These are the activations of a small neural network, seen along a few directions. Each row is one input.
Each table varies a few parts of the input and shows all the possible inputs, shuffled.
Descriptions start from the smaller parts, as in this example, which fits no table here: one of 8 places around a ring, together with either a single point or one of 11 places around a ring or (one of 3 separate values, together with one of 6 places along a line).
Shared parts are said once, and a part with two or three values counts as separate values.
In the rows, 128 means zero.

Other details of the inputs shift rows strongly along three fixed directions, in all tables alike. That doesn't count.

Rows:
R1: [178 160  78 127 120 115 142  71 111 192 189 109 184 138]
R2: [126 107 181 164 105 200  77 158 172 117  39 168  61 201]
R3: [113 139 100  94 170  95 147 122  79 130 180 115 196  77]
R4: [ 56 120 139 161 138 157  33 125  99 132  54 122 187 193]
R5: [131 129 123 109 126  73 150 137 110 110 153 112 139  81]
R6: [120 125 149 118 125 100 154 162 147 103 138 113  71  83]
R7: [163 148 116 135 103 145 162 112 166 160 134 141  84 151]
R8: [ 88  94 188 127 137 134 113 201 144  83  83 151  61 108]
R9: [ 82 111 141 135 125  77 112 145 101  89 110  99 157 104]
R10: [157 131 130 155  98 150 128 111 162 158 123 129 101 171]
R11: [171 138 121 121 123 173 122 120 155 160 126 168  97 165]
R12: [ 89 127 135 158 131 176  54 120 112 137  61 129 164 191]
R13: [ 86 143 103 161 115 126  69  85  97 156  89  96 202 184]
R14: [ 98 122 146 129 121 101 134 153 127  78 102 108 100  98]
R15: [127 122 148 116 119  91 153 170 137 110 132 127  76  79]
R16: [105 113 159 185  95 159  71 129 157 136  48 135  78 187]
R17: [178 144 109 118 134 166 136 107 142 177 163 151 122 149]
R18: [158 152 103 101 128  92 184 123 127 142 181 122 118  80]
R19: [150 146  97 122 136 164 123  88 132 163 137 144 157 169]
R20: [108 152 100 151 113 128  79  89 104 165 103 106 187 175]
R21: [ 84 115 120 117 164  89 121 129  68 109 155 107 219  91]
R22: [166 159  73 111 148 149 153  70 114 186 184 136 190 145]
R23: [108 104 165 130 117 104 154 170 157  83 120 115  59  91]
R24: [166 150  98 115 144 162 141  95 136 175 170 139 145 144]
R25: [155 146  86  87 167 113 181  98 108 143 215 119 173  82]
R26: [ 65 120 119 124 162 100  67 131  46 108 113  98 229 110]
R27: [157 125 115  91 150 124 182 130 128 100 174 139 122  80]
R28: [176 122 149 132 113 195 162 136 201 145 119 182  41 168]
R29: [112 116 153 130 116  95 127 160 120  85 107 113 106  95]
R30: [164 166  69 127 124 124 149  61 114 190 185 103 181 143]
R31: [152 140 126 151  99 137 121 114 140 168 115 133 122 166]
R32: [ 97 140 108 163 117 125  56  94  88 177 104  91 203 176]
R33: [ 98 118 128 115 130  74 146 139 108  88 139 102 142  82]
R34: [117 121 141 110 123  82 138 163 125  97 128 120  95  79]
R35: [159 114 157 105 139 137 170 163 162 108 158 154  61  93]
R36: [ 95 113 139 170 132 173  57 110 122 146  70 140 147 188]
R37: [171 158 106 134 102 152 132 101 148 159 123 133 107 157]
R38: [187 139 111 105 115 107 193 122 145 117 175 132  96  87]
R39: [ 79  94 173 122 145 111 104 181 118  69  94 134 117 103]
R40: [176 135 115 131 123 176 132 102 147 149 132 157 129 168]
R41: [177 146 107 134 101 142 168  99 161 169 148 140 101 152]
R42: [174 114 163 103 129 147 185 173 183 110 146 178  30  99]
R43: [162 154  85  96 131  82 160 109  92 135 186 108 162  73]
R44: [ 76 101 144 115 154 105 119 152 105  77 120 120 155  98]
R45: [103 103 164 130 120  86 153 175 136  82 119 119  88  86]
R46: [ 89 101 149 121 157 106 125 153 104  88 141 114 155  91]
R47: [ 82 116 136 134 124  88 118 139  97  82 107  93 152  99]
R48: [ 65  94 161 139 145 118  84 159 107  80  85 124 156 129]
R49: [148 130 136 131 126 183 129 127 163 126 102 156  85 163]
R50: [156 125 137 143 121 191 129 115 176 153 121 156  91 180]
Each input here is: one of 2 separate values, together with either a single point or (one of 4 places along a line, together with one of 6 places around a ring).
- Changing only the choice among 2 separate values turns R10 into R46. The same change can be made to R32. Which row results? => R17
- Change only the choice among 2 separate values in R12. List by row number the other rows that result. => R37
- Change only the place on the line of 4 in R26. List by row number the other rows that result. => R8, R11, R17
- Change only the place on the ring of 6 in R29. List by row number the other rows that result. => R14, R37, R38, R43, R47

Rows:
R51: [177 119 144 153 106 195  96 137 158 134  84 168  95 193]
R52: [112 146 116 107 130  89  85 149  90 136 124 105 143  95]
R53: [108 107 160 127 134 117 127 147 111  55 117 113 155  98]
R54: [129 133 149 114 151 173  90 149 155 138 100 173  89 150]
R55: [ 87  97 148 140 120  71 138 144 123  83 117 110 141 110]
R56: [101 112 127 136 143 171 131 114 160 150 123 134 113 154]
R57: [ 81 109 138 132 120  84 129 149 126  77  96  76 100 104]
R58: [132 101 156 144 122 164 143 146 162 132 141 123 100 143]
R59: [122 111 138 165 107 127 135 123 158 160 116 131 119 156]
R60: [155 148 100  89 158 129 213 110 167  99 203 150 102  86]
R61: [129 129 105 157  96 123  99  71  96 147 105 126 201 180]
R62: [ 84 137 157 134 129  87 122 162 115 109 127  96  83  72]
R63: [109 136  82 116 150 148 111  66  89 126 128 123 225 145]
R64: [102 134 137 127 120  85 123 130 104  67  96  87 121  94]
R65: [ 63 149 153 101 125 103 145 196 122  87  89 118 125 116]
R66: [198 159  90  88 119 102 182 125 128 118 174 135  75  71]
R67: [123 124 139 118 155 161 147 136 148 147 145 160  80 123]
R68: [173 146 112 147 144 161 125  96 122 205 161 128 174 161]
R69: [107 139  92 107 177 120 109 104  67 109 139 130 208 102]
R70: [200 129 114 115 118 119 195 118 151 188 190 160  76 114]
R71: [151 130 124 118 116 106 186 141 166 129 159  98  55  75]
R72: [115 125 128 109 153 109  74 136  63 138 152 110 214 116]
R73: [130 123 155 152  95 144  61 147 145 166  71 162 110 182]
R74: [135 111 152 172  85 158  82 144 153 131  46 171  91 186]
R75: [179 147  85 129 126 154 150  57 120 167 198 114 205 175]
- What do these inputs look like to the network? => either a single point or (one of 4 places along a line, together with one of 6 places around a ring)
- Start at R74 and move only the place on the ring of 6, one step at a time. The first step leads to R61. Which rows follow, in order? => R55, R59, R70, R73

Rows:
R76: [158 150 119 145 117 164 121 104 157 196 144 134 123 179]
R77: [ 96 115 153 136  99  88  91 164 107  91  75 111 114 115]
R78: [163 161  82 119 142 160 115  74 109 179 167 123 202 166]
R79: [ 76 107 173 142 127 132 116 176 137 102  86 123  95 129]
R80: [102 114 138 158 130 136  73 126 107 158 111 119 167 154]
R81: [119 108 149 109 151  99 152 157 112 102 147 132 118  73]
R82: [105 117 132 110 152 102 146 138 111  79 148 103 127  74]
R83: [117 134  97 135 127 115 122  90  87 119 131 109 216 140]
R84: [ 98 120 131 123 144  81 147 140 120 109 160  92 123  72]
R85: [ 93 121 138 140 131 163  94 138 133 120  81 132 138 168]
R86: [102 119 138 144 136 165  83 126 117 128  84 149 155 167]
R87: [129 122 110 101 146  79 156 121  85  86 176  96 187  68]
R88: [127 137 148  94 131  93 147 189 132  95 132 132  68  63]
R89: [213 157 100  86 129 115 166 128 128 159 183 161  95  86]
R90: [200 143  95 101 119 112 205  99 155 137 194 150 115 114]
R91: [154 129 158 167  89 195 138 127 208 148  76 158  21 193]
R92: [198 157 107  94 107 122 187 129 170 144 159 148  34  91]
R93: [173 121 159 166  76 171 135 132 201 157 100 154  43 190]
R94: [101 114 131 144 136 144  77 118 109 148 102 143 170 169]
R95: [ 85  93 174 134 148 138  80 176 114  77  86 134 117 121]
R96: [119 127 115 153 116 120 117 103 109 140 118 105 177 153]
R97: [159 164  62 123 135 154 147  49 116 172 164 122 188 152]
R98: [ 91 132 116 130 142 127  98 112 107 146 122 119 188 154]
R99: [ 93 110 146 115 141  98 158 153 141  81 127 123  90  84]
- What do these inputs look like to the network? => one of 4 places along a line, together with either a single point or one of 5 places along a line
- Changing only the place on the line of 4 turns R99 into R94. The same change can be made to R97. Which row results? => R86
- List by row number the other rows that have the place on the line of 4 in common with R85. => R76, R78, R79, R88, R98
- Change only the place on the line of 4 in R84. List by row number the other rows that result. => R76, R80, R93
- Change only the place on the line of 5 in R87. List by row number the other rows that result. => R83, R90, R93, R96
